A small network was trained on invented records. Each row is its activation on one of them, seen along a few directions.
Records have a field called NOBOM. Each example row is followed by its value.
Other fields move the rows too, some of them a lot.
Random noise pushes rows far along 3 fixed directions. That doesn't count. These rows show it; they differ only by the noise:
118  207  337  336  44  169  248  -197  12  -77  -212  422  10  192  569  -165  -266
-16  -100  -176  41  68  -195  -181  58  -245  36  199  57  87  -43  104  133  -89
71  -63  -12  76  77  -36  -31  86  -141  20  128  106  18  86  78  14  -41
-387  89  -461  79  -67  -118  -62  96  -71  -403  282  -279  43  -300  -219  154  4
31  194  233  226  0  410  435  123  237  -322  -40  55  -168  230  -104  -275  90

-255  -121  619  -104  -214  174  -63  -340  386  -101  -442  -350  168  -570  245  -718  337
nik
-24  -126  383  -86  122  334  289  -104  423  -138  -352  -179  -159  153  98  -555  378
zivis
-236  23  315  18  12  365  162  -400  534  -215  -324  -187  24  -150  367  -765  374
nibi
299  -81  310  -20  87  63  143  150  48  220  -9  69  -98  330  -67  -134  177
fumor
135  -131  60  -95  105  -131  -153  -290  -111  269  -75  304  135  -81  556  105  -280
gabub
-273  -561  -181  -325  -176  -431  -668  -220  -317  311  1  -563  333  -705  18  -69  307
ked
-112  -757  375  -416  -46  -16  -442  -442  249  452  -300  -584  341  -452  276  -618  685
godud
78  273  193  195  -19  243  318  -140  77  -81  -60  286  -59  127  159  -90  -178
fumor
196  -11  -6  92  22  146  157  199  34  35  128  -111  -13  102  -228  -35  22
leve
261  -253  580  -51  -120  312  122  24  211  168  -334  -161  32  36  -39  -581  244
zaleb
-281  -502  164  -213  -103  -272  -554  -453  -197  357  -270  -411  386  -518  457  -402  255
fos
0  -286  -196  -24  11  -395  -406  -127  -303  200  110  37  357  -161  213  198  -148
leve
-271  -102  558  -90  -234  271  33  -253  405  -157  -390  -416  104  -572  152  -754  349
nik
-302  -233  180  -337  -182  152  17  -80  406  -194  -215  -643  240  -661  -91  -497  429
duz
-60  96  124  125  109  153  166  -89  221  -220  -70  81  46  23  306  -144  -78
gabub

Which value of NOBOM does each new row have?
18  -1  -95  127  -61  -89  -42  -86  -138  14  -6  -3  121  -113  254  137  -237
leve
359  -339  289  -47  174  -312  -338  -87  -248  536  -160  185  173  247  332  45  -153
leve
-232  85  -114  -30  3  -55  38  78  123  -266  18  -330  -27  -55  -362  -31  194
fumor
172  -698  643  -327  -107  -137  -503  -289  121  489  -437  -189  259  -513  391  -735  486
nik
-203  -125  -318  -134  -43  -277  -240  -29  -175  -55  150  -171  93  -252  -133  182  33
fumor
-288  185  -51  173  -83  -318  -159  -501  -60  -149  -263  92  189  -329  567  140  -241
fumor
106  -236  243  -83  185  -20  -55  -12  147  83  -145  -3  -23  131  216  -140  74
gabub
362  -272  188  -54  61  -31  -114  4  -203  344  -31  187  124  187  196  39  -88
leve
-164  154  -122  -7  -155  321  378  213  272  -434  82  -353  -236  -60  -537  -135  264
fumor
96  -80  148  -25  125  -195  -128  -364  47  300  -88  319  217  -51  500  2  -195
gabub
60  -106  -18  -109  130  64  24  38  61  87  174  39  -9  26  -35  38  -25
gabub
